Each row below holds a small network's activations on one input, seen along a few directions.
In each table, some parts of the input vary, and every possible input appears once, in random order.
A made-up example of a description, with smaller parts first: one of 4 places along a line, together with either a single point or one of 11 places around a ring or (one of 3 separate values, together with one of 8 places around a ring).
Shared parts are said once, and a part with two or three values counts as separate values.
In the rows, 128 means zero.

Other details of the inputs shift rows strongly along two fixed directions, in all tables alike. That doesn't count.

A family of inputs:
r1: [ 85 212 219 120 101 152  68 149 154 122 174]
r2: [110 124 103 121 125 145 133 137 108 132 129]
r3: [126 119 108 115 141 154 149 136 131 133 132]
r4: [121 128  91 115 141 153 145 137 110 138 132]
r5: [146 110 142 127 125 128 152 132 120 139 136]
r6: [125 133 108 115 148 124 130 126  95 121 131]
r7: [122 125 123 133 108 130 146 132 130 136 129]
r8: [118 138  92 122 163 137 129 119 109 131 131]
r9: [175  66 184 164  75  57 157 114 182 138 108]
r10: [152 106 131 139 143 121 134 133 123 138 121]
r11: [133 116 112 131 119 119 129 128 135 132 102]
r12: [122 115 127 118 129 118 129 112 140 120 115]
r13: [128 126 104 122 136 142 147 145  93 126 140]
r14: [124 136 106 136 143 150 143 137 111 137 141]
r15: [114 140 105 119 138 126 120 118  94 123 118]
r16: [120 117 115 130 118 131 139 144  90 121 136]
r17: [124 102 120 126 118 135 149 132 137 129 123]
r18: [156 102 106 144 109 142 115  89 133  91 137]
r19: [118 131 109 130 119 139 140 137 100 131 128]
r20: [124 132  93 121 143 133 122 141 115 131 127]
r21: [122 130  94 125 152 160 144 135 115 141 134]
r22: [164  93 186 159  73  55 164  94 188 128 109]
r23: [107 130  92 115 140 123 120 120  97 121 126]
r24: [115 124 104 118 139 118 120 126  80 113 127]
r25: [181  73 178 161  80  67 176 108 237 141 104]
r26: [182  85 183 178  84  61 169 114 211 137 115]
r27: [114 137 102 112 140 133 121 114 107 126 110]
r28: [129 131 119 123 132 112 138 113 137 133 129]
r29: [126 117 110 120 135 137 123 135 131 123 105]
r30: [118 134  99 127 134 132 113 140  97 124 114]
r31: [120 119 100 126 134 124 114 147  85 115 123]
r32: [137 113 143 124 128 110 129 112 111 130 116]
r33: [116 132  96 123 134 133 115 139 107 126 115]
r34: [ 93 226 220 108 127 142  60 129 165 122 167]
r35: [124 123 125 129 111 135 145 129 134 137 120]
r36: [127 136 100 136 152 138 119 140 112 131 126]
r37: [144 120  98 141 110 177 111 119 111  99 151]
r38: [ 87 244 241 115 137 153  46 130 178 123 176]
r39: [112 125  89 123 135 129 113 142 101 124 122]
r40: [117 191 229 122 128 159  89 143 159 134 172]
r41: [150  87 157 144  96 101 158 126 132 136 127]
r42: [147 122 100 139 118 165  88 121 121  88 142]
r43: [139 116 116 119 148 131 122 141  98 132 124]
r44: [114 123  89 120 137 134 112 139 104 125 113]
r45: [172  71 194 159  77  49 165  92 183 137 112]
r46: [123 126 106 125 133 130 115 145  91 117 117]
r47: [ 94 219 229  96 134 156  62 127 190 118 162]
r48: [128 108 120 126 119 140 153 130 138 132 116]
r49: [130 124  99 123 144 130 124 147  96 121 126]
r50: [124 137 108 122 157 136 129 113 126 134 123]
r51: [154 102 132 142 108  98 150 121 173 140 109]
r52: [134 119 113 142 130 134 158 130 141 142 139]
r53: [120 128 114 126 122 141 139 144  89 122 130]
r54: [189  75 202 169  93  55 179  88 208 150 114]
r55: [113 129  98 127 133 128 109 142  94 122 122]
r56: [125 133  97 132 152 138 122 139 123 133 129]
r57: [159  89 181 158  70  53 163  86 214 137 105]
r58: [137 110 118 132 141 146 159 129 150 138 130]
r59: [118 126 112 110 142 136 127 114 122 120 109]
r60: [132 128 107 133 146 136 126 133 136 136 119]
r61: [129 116 125 122 128 142 137 138  88 132 127]
r62: [132 112 111 121 140 132 117 140  85 127 112]
r63: [131 128 103 130 136 125 126 138 115 131 122]
r64: [127 134 111 125 159 130 129 123 101 123 132]
r65: [ 80 226 226 110 116 138  45 130 156 114 167]
r66: [126 122 114 127 121 107 138 109 128 128 113]
r67: [142 110 113 134 146 133 139 131 153 132 116]
r68: [130 129 113 133 142 146 146 143 104 129 143]
r69: [107 127 101 124 124 141 133 141 103 130 139]
r70: [128 108 123 127 124 121 125 133 145 123 112]
r71: [ 89 237 250 104 142 166  49 127 203 119 172]
r72: [123 132  94 124 137 145 145 140  97 134 138]
r73: [120 132  99 121 134 145 145 139 114 137 142]
r74: [123 133 102 112 147 130 132 115 119 132 120]
r75: [133 122 118 111 156 128 128 121  91 132 127]
Description of these inputs: one of 3 separate values, together with either a single point or (one of 4 places along a line, together with one of 6 places along a line).
Changing only the choice among 3 separate values turns r68 into r26. The same change can be made to r5. Which row results?
> r43
Changing only the choice among 3 separate values turns r53 into r22. The same change can be made to r37. Which row results?
> r18
A walk changes only the place on the line of 6. It starts at r9 and steps to r31. List the rest of the walk in order.
> r55, r39, r44, r70
Change only the choice among 3 separate values in r56. List by row number the other rows that result.
> r8, r52
Change only the place on the line of 4 in r59. List by row number the other rows that result.
> r12, r47, r71
Change only the place on the line of 4 in r67. List by row number the other rows that result.
> r25, r29, r70

A family of inputs:
r76: [118 165 208 124 127 125  96 120 162 127 144]
r77: [163  75 131 153 102 104 176 118 173 156 109]
r78: [181  54  94 162  91  69 182  83 162 127  98]
r79: [179  23  62 160 106  74 193  90 139 124  84]
r80: [101 133  16  92 183 168 112 145  10 120 101]
r81: [181  50  75 155 114  82 189  87 121 134  91]
r82: [ 94 124  31 102 172 182 140 142  58 137 122]
r83: [145  84  98 157 116 104 192 114 151 148 109]
r84: [109 170 212 130  85 146  89 146 120 100 154]
r85: [ 91 169 120  99 168 153  85 154  78 124 131]
r86: [116 156 166 120 125 123  93 134 141 119 124]
r87: [ 90 146  34  82 188 165 118 153  20 126 119]
r88: [132 141 136 122 141 164 119 146 142 123 147]
r89: [115 172 191 121 116 115  98 135 154 133 128]
r90: [172  66 135 159  73  94 166 129 120 130 126]
r91: [128 157 206 131 111 122  91 111 175 120 136]
r92: [146 123 164 137 109 133 131 132 178 143 139]
r93: [158  89 120 159 122 106 173 125 156 153 115]
r94: [117 154 176 132 123 124  87 122 153 115 134]
r95: [135 119 154 138  97 125 152 117 184 141 130]
r96: [131 132 157 134 108 137 145 123 179 126 137]
r97: [110 159 180 113 124 113 108 139 151 131 141]
r98: [120 145 171 114 131 123 120 120 145 129 141]
r99: [ 87 176 150 121 114 156  74 160  79 119 171]
r100: [119 146 124 133 136 140 145 131 140 129 133]
r101: [117 164 197 129  96 109  81 131 188 117 135]
r102: [153 124 155 152 121 118 149 132 172 138 132]
r103: [113 126  38  94 184 155 136 128  34 127 128]
r104: [ 99 169 154 115 154 145  84 137 111 123 144]
r105: [111 174 152 113 150 147  95 121 110 127 146]
r106: [148 128 105 130 146 155 135 147 123 126 141]
r107: [163  44  85 148 123  71 199 106 127 142 101]
r108: [119 118  34 115 165 170 152 139  72 119 130]
r109: [119 141 151 132 119 118  91 122 155 112 135]
r110: [ 99 163  99 102 139 146  85 139  95 115 122]
Describe the family of inputs behind these rows.
> either one of 3 separate values or (one of 2 separate values, together with one of 6 places around a ring) or (one of 4 places along a line, together with one of 5 places along a line)
Change only the choice among 2 separate values in r102. List by row number the other rows that result.
> r100
Change only the place on the line of 5 in r97. List by row number the other rows that result.
> r87, r98, r103, r107
A walk changes only the place on the line of 4. It starts at r78 and steps to r81. List the rest of the walk in order.
> r105, r103

A family of inputs:
r111: [123 104  55 104 185 142 157 106  58 137 109]
r112: [118 146 157 121 119 133  86 126 128 114 138]
r113: [151  93 133 139 111 112 180 118 188 145 111]
r114: [118 161 163 123 117 135  89 127 126 111 134]
r115: [139  98  28 115 181 157 162 140  76 136 117]
r116: [165 107 131 152 124 109 167 116 176 140 132]
r117: [112 148 173 122 123 126  97 139 123 120 148]
r118: [124 152 154 125 137 157 120 146 151 142 137]
r119: [128 135 128 121 131 141 144 128 167 131 137]
r120: [122 140 163 130 117 115 118 138 120 120 136]
r121: [112 157 139 130 130 159 125 129 158 133 153]
r122: [113 160 160 119 109 135  99 134 124 124 142]
r123: [105 154 159 115 133 114  78 129 132 117 130]
r124: [117 109  35 112 152 145 131 135  40 125 110]
r125: [161  90 160 153  86  82 156 114 155 122 116]
r126: [133 122 112 139 145 151 142 137 129 143 131]
r127: [107 161 169 121 115 121 108 143 121 129 147]
r128: [124 160 157 116 144 155 115 142 155 139 139]
r129: [181  48 139 172  80  27 188  93 182 133  79]
r130: [121  99  46 115 161 137 119 126  50 115 106]
r131: [123 130 137 128 123 146 145 136 162 139 128]
r132: [110 144 128 120 129 104 107 129 118 127 119]
r133: [118 146 164 119 120 135  92 134 123 114 146]
r134: [135  98  33 126 163 151 173 124 101 127 123]
r135: [111 158 162 118 113 132 102 138 121 125 145]
r136: [122 156 163 124 114 136  97 131 123 112 138]
r137: [126  93  49 115 153 147 127 131  47 114 118]
r138: [109 168 155 121 119 126  88 128 126 125 131]
r139: [187  28 119 186  78  69 235  96 211 155  97]
r140: [125 158 147 135 137 154 118 135 150 138 153]
r141: [127 145 151 131 119 116 103 121 128 116 119]
Describe the family of inputs behind these rows.
> either a single point or (one of 2 separate values, together with one of 6 places around a ring) or (one of 3 separate values, together with one of 6 places along a line)
Change only the place on the ring of 6 in r126. List by row number the other rows that result.
> r115, r116, r118, r128, r140

A family of inputs:
r142: [104 162 132 109 149 136  87 129 114 127 121]
r143: [107 178 134 109 170 172 109 140 137 137 155]
r144: [123 127 132 123 135 102 134 117 119 131 121]
r145: [103 168 138 113 135 159  82 151  84 120 149]
r146: [159 107 177 152  86  91 137 111 173 120 122]
r147: [160  62  79 149 122  97 171 104 137 127 105]
r148: [128 104 105 131 122 112 149 142  81 131 126]
r149: [134 153 181 143  91 124 102 141 144 117 151]
r150: [120 157 182 138  92 145 121 137 163 131 155]
r151: [102 176 148 119 149 186 108 161 116 136 164]
r152: [103 121  60 103 170 127 131 135  55 131 102]
r153: [136 108  94 127 146 115 135 110 104 129 110]
r154: [156 106 181 145  92  87 137 107 172 131 116]
r155: [123 156 180 126 105 144 117 125 170 125 146]
r156: [104 120  61  96 170 146 126 143  31 122 118]
r157: [122 146 169 129 112 119 100 125 176 122 129]
r158: [149 119 161 149  98 103 156 102 200 136 130]
r159: [150 115 167 152  96  81 133 109 185 127 110]
r160: [ 98 166 135 114 129 175  81 156  96 112 158]
r161: [153  64  25 131 166 123 198 129 106 151  93]
r162: [136 126 123 135 131 116 122 114 128 118 125]
r163: [102 162 132 104 142 172  79 143 102 108 147]
r164: [170  60  91 147 129 114 204 120 144 147 108]
r165: [131 111  84 128 132 127 153 122 134 134 111]
Describe the family of inputs behind these rows.
> one of 4 places along a line, together with one of 6 places along a line
Changing only the place on the line of 6 turns r148 into r151. The same change can be made to r156. Which row results?
> r164
Change only the place on the line of 6 in r153. List by row number the other rows that result.
> r143, r144, r147, r158, r162
